A small network was shown many inputs. Here are its activations along a few directions, one row for each input.
Each table varies a few parts of the input and shows all the possible inputs, shuffled.
Descriptions start from the smaller parts, as in this example, which fits no table here: one of 8 places around a ring, together with either a single point or one of 11 places along a line or (one of 3 separate values, together with one of 6 places along a line).
Shared parts are said once, and a part with two or three values counts as separate values.

Other details of the inputs shift rows strongly along two fixed directions, in all tables alike. That doesn't count.

A family of inputs:
r1: [ 11   8 -20   2   2  -8  -6  -7   0  -8  -6]
r2: [  0  -9 -12  -7  26 -23  -1 -29  18   9  -2]
r3: [ -2  13  20   7 -39  29  -6  22   4  -6  24]
r4: [ 19   2  -4 -16   0  14  11   5   8  20   5]
r5: [  5   7  14   9 -33  22  -8  17   2 -10  17]
r6: [ -7  -1  27  10 -40  22  -4  30   0  -7  17]
r7: [  1  -1  14   5   7 -18 -19 -25  -4 -13  -8]
r8: [  0   9  20   8 -25  27 -17  19  -2  -8   8]
r9: [-13   5  25  21 -26  -9 -29 -11  -5 -32  11]
r10: [ -2  -3 -24   0  32 -24   2 -13 -10  -2 -19]
r11: [ -5 -10  42  13 -27  24 -20  -1  11   2  16]
r12: [  0  -7   2 -13  14   8  14   6  -3  21  -6]
r13: [ -2 -11   2 -11   6  10  20   5  -3  17   1]
r14: [-12  15  -9  20 -10 -15 -20   2  -5 -29  -7]
r15: [-12  -3   0  -4  -9  10  21   3  -2  13   8]
r16: [  5  -5   4 -13   5   5  14  14   5  15   1]
r17: [-16   0  30  15 -32  33  -4  14 -13  -3   9]
r18: [ 16 -16  21 -28   3   3  20  -8  14  31  12]
r19: [ 10 -20   9 -15   5   0  11 -13  23  24  13]
r20: [  4   1 -31  -4  51 -31   3 -19  -7   2 -29]
r21: [-13   4 -14  18  20 -15 -15 -15 -19 -24 -22]
r22: [13  7  5 -9 -1 17  1  6  5  9  3]
r23: [ 13 -21   9 -24  17   2  16 -15  25  36   7]
r24: [ 12  -7  -3 -24   2   4  25  12  13  27   6]
r25: [ -5  13  -1  19  -1  -9 -29   0  -9 -27 -18]
r26: [-17   6 -19  18  10 -23 -11  -8 -15 -24 -10]
r27: [-13   0 -16  19   3 -16  -6 -14 -15 -23 -12]
r28: [ 15 -18  19 -26  -7   1  19  -4  14  26  16]
r29: [ -7  13   1  28 -27   1 -31   7  -8 -40   1]
r30: [ 10  -3  -2 -19   8   3  15  10   9  20  -2]
r31: [-21  -1  20  11 -33  23   3  18  -6  -7  17]
r32: [-12  -6  10   9 -19  13   6  10  -7  -6   8]
r33: [ 25  -2 -13 -30  22   7  28   1  15  32   3]
r34: [ 17   4   5 -16  -6  24   6   9   7  22   7]
r35: [  6   4 -25  -7  43 -28   0 -14  -3  -1 -29]
r36: [-13   5   7  31 -21  -5 -22   9 -15 -31   0]
r37: [ -2   2 -16   9  23 -22  -5  -7 -10 -11 -16]
r38: [  4 -12 -12 -22  23   2  34  -7   1  29  -4]
r39: [ -9   6 -20   9  15 -24  -2  -6  -7 -11 -10]
r40: [ -7   9 -23   3  18 -26  -2  -5  -2 -13 -12]
r41: [  8   8 -27   1  24 -19 -11 -12  -2 -14 -17]
r42: [ 1  7 -3 -9 -9 10  8 12  8  7 11]
r43: [  9   7  -1 -15 -12  18  14  11  11  20  16]
r44: [-15   2 -12  27  -1 -19 -22  -5 -19 -34 -11]
Description of these inputs: one of 4 places along a line, together with either one of 2 separate values or one of 9 places along a line.
Changing only the place on the line of 4 turns r36 into r20. The same change can be made to r24. Which row results? -> r25
Changing only the place on the line of 4 turns r13 into r21. The same change can be made to r41. Which row results? -> r8
Which other rows does r23 become when the choice among 2 separate values takes its other values? List them by row number. -> r18
Which other rows does r11 become when the choice among 2 separate values takes its other values? List them by row number. -> r7
